A small network was shown many inputs. Here are its activations along a few directions, one row for each input.
In each table, some parts of the input vary, and every possible input appears once, in random order.
Descriptions start from the smaller parts, as in this example, which fits no table here: ring(5) and (point or ring(9) or (values(3) and line(6))).
Shared parts are said once, and a part with two or three values counts as separate values.

Other details of the inputs vary at random and push rows far along two fixed directions, the same in every table; ignore that.

Table:
r1: [ 3.12 -0.32 -1.69 -4.94 -0.56  3.84  0.27  2.66  1.18  2.55 -1.69  6.67
 -1.29]
r2: [-0.48  0.00  0.86  0.40 -1.46  1.56  0.75 -0.16  0.68 -2.61 -0.63 -2.44
  0.68]
r3: [ 0.70  2.16  1.77 -1.10 -0.26 -2.61 -1.15  0.30 -1.90  1.57  0.33 -1.76
 -0.49]
r4: [-1.38  2.55  1.80  0.36 -2.90 -3.29 -1.32  0.61  0.13 -0.06 -1.16 -1.30
  0.07]
r5: [-0.74 -3.39 -1.70  1.46  0.01  2.64 -0.91 -0.22  0.49 -2.56  4.73 -0.75
  0.61]
r6: [-0.01 -2.73 -0.18  1.25  0.94  2.24  3.43 -2.96 -0.70  0.82  0.36 -0.33
 -0.24]
r7: [ 0.19 -1.87  0.73 -0.96  0.45  0.80  1.70 -1.66 -1.52  0.70  0.28 -1.00
  0.35]
r8: [-0.62  1.39 -0.35 -0.82  2.31 -4.21  0.16 -0.20 -0.96  2.97 -0.56  0.28
 -1.59]
r9: [-1.39 -2.66 -1.65 -0.49  2.66  2.33  2.34 -1.82 -0.44 -0.69  0.05 -0.19
  1.07]
r10: [ 1.89  1.01 -2.06 -2.55 -1.91  4.18 -0.44  2.44  1.72  2.29 -1.48  7.59
 -0.59]
r11: [ 1.92  2.74 -0.12 -5.73 -3.03  3.82 -0.23  2.04  0.48  3.20 -0.95  5.84
 -2.68]
r12: [ 0.50 -0.76 -0.55  1.99  2.09  0.18  0.82 -0.53  0.76 -0.75 -0.81 -0.17
 -0.05]
r13: [ 1.03 -0.90  1.51  0.54 -0.17  1.30  0.38 -0.69 -0.37 -1.29 -0.15 -1.72
  0.72]
r14: [-2.09  1.76  1.27 -1.13 -1.07 -3.31 -0.23 -1.34 -1.81  2.89  0.04  0.08
 -0.50]
r15: [ 0.65  2.09  2.24 -0.85 -1.79 -3.10 -1.36  1.53 -0.12 -0.63 -1.10 -2.65
 -0.22]
r16: [ 0.34  2.65  1.75  0.69 -1.59 -3.31 -0.60  0.85  0.39  0.23 -1.15 -1.97
 -1.43]
r17: [ 0.82 -3.01 -0.74  1.09  0.95  1.64  1.28  0.41  1.40 -3.42 -1.39 -1.51
  2.06]
r18: [-0.71  3.28  1.36 -1.24 -0.38 -1.89 -1.08 -0.11 -1.71  1.22  0.59 -1.82
 -0.81]
r19: [-1.02 -0.55  0.35  1.44 -0.90  1.14  0.97 -1.90 -0.92  0.49  0.50 -0.13
  1.08]
r20: [ 0.14  2.22  0.20  0.59  0.45 -4.21 -0.92  1.66  0.98 -0.14 -1.77 -1.08
 -0.98]
r21: [ 0.69 -0.45  0.29  1.80  0.43  1.11  1.69 -1.65 -0.70  0.81  0.51 -0.83
 -0.45]
r22: [ 0.51 -2.39 -1.70  2.42  2.75  1.92  2.29 -1.42  0.17 -0.25  0.02  0.05
  0.60]
r23: [ 0.64 -3.05 -0.86  0.92 -0.13  0.17 -1.94  0.82  0.10 -1.41  4.38 -0.71
  0.37]
r24: [-1.32 -1.05 -0.72  1.61 -0.41 -0.27  0.39  0.19  1.36 -2.08 -1.57 -0.13
  1.74]
r25: [-0.31 -1.24  0.67  1.08 -0.04  3.71  1.37 -1.73  0.05 -2.41  0.23 -1.76
  0.97]
r26: [-2.35  1.31 -0.27 -1.18  1.00 -4.20 -0.57 -0.43 -1.20  2.64 -0.56  0.96
 -0.06]
r27: [ 3.51 -0.45 -2.28 -1.46 -3.04  3.92 -2.28  3.54  2.66  1.57  2.92  6.78
 -3.01]
r28: [-1.27  2.75  2.04  0.38 -1.72 -2.83 -1.60 -0.35 -0.73  0.91 -0.41 -0.63
 -0.20]
r29: [-1.23 -0.87 -0.48  1.64  0.78  0.21  0.10 -0.76  0.51 -1.07 -0.82  0.53
  1.47]
r30: [-0.95  2.82 -0.21 -1.31  1.68 -2.77 -1.44  0.74 -1.10  0.94 -0.03 -0.95
 -0.37]
r31: [-0.61 -1.91 -1.13  0.97  0.82  2.36  1.34  0.01  1.54 -3.76 -1.14 -1.56
  1.72]
r32: [ 0.73 -0.33  1.00  2.07  0.05  1.09  1.17 -1.37  0.16 -0.42 -0.19 -1.05
 -0.49]
r33: [-1.69  0.58 -0.36  0.78 -1.66 -3.90 -3.95  1.14 -0.30  0.79  4.06  0.32
 -0.61]
r34: [-0.54 -1.70 -0.90  1.00  2.00  2.84  1.04 -0.91  0.67 -2.74 -0.40 -0.91
  1.42]
r35: [ 0.76 -1.48 -0.79  0.18  2.25  0.42  0.53 -0.12 -0.60 -0.34 -0.08 -0.63
  1.20]
r36: [ 0.55  1.83  0.91 -0.91  1.41 -3.53 -2.01  1.39 -0.38  0.03 -0.98 -1.12
 -0.07]
Description of these inputs: values(4) and (point or (values(2) and line(4))).
- Changing only the values(4) part turns r19 into r18. The same change can be made to r26. Which row results? => r9
- Which other rows does r8 become when the line(4) part takes its other values? List them by row number. => r12, r20, r22
- Which other rows agree with r3 in the values(4) part? List them by row number. => r1, r7, r13, r15, r17, r23, r35, r36
- Which other rows does r14 become when the values(2) part takes its other values? List them by row number. => r26
- Which other rows does r10 become when the line(4) part takes its other values? List them by row number. => r24, r26, r29
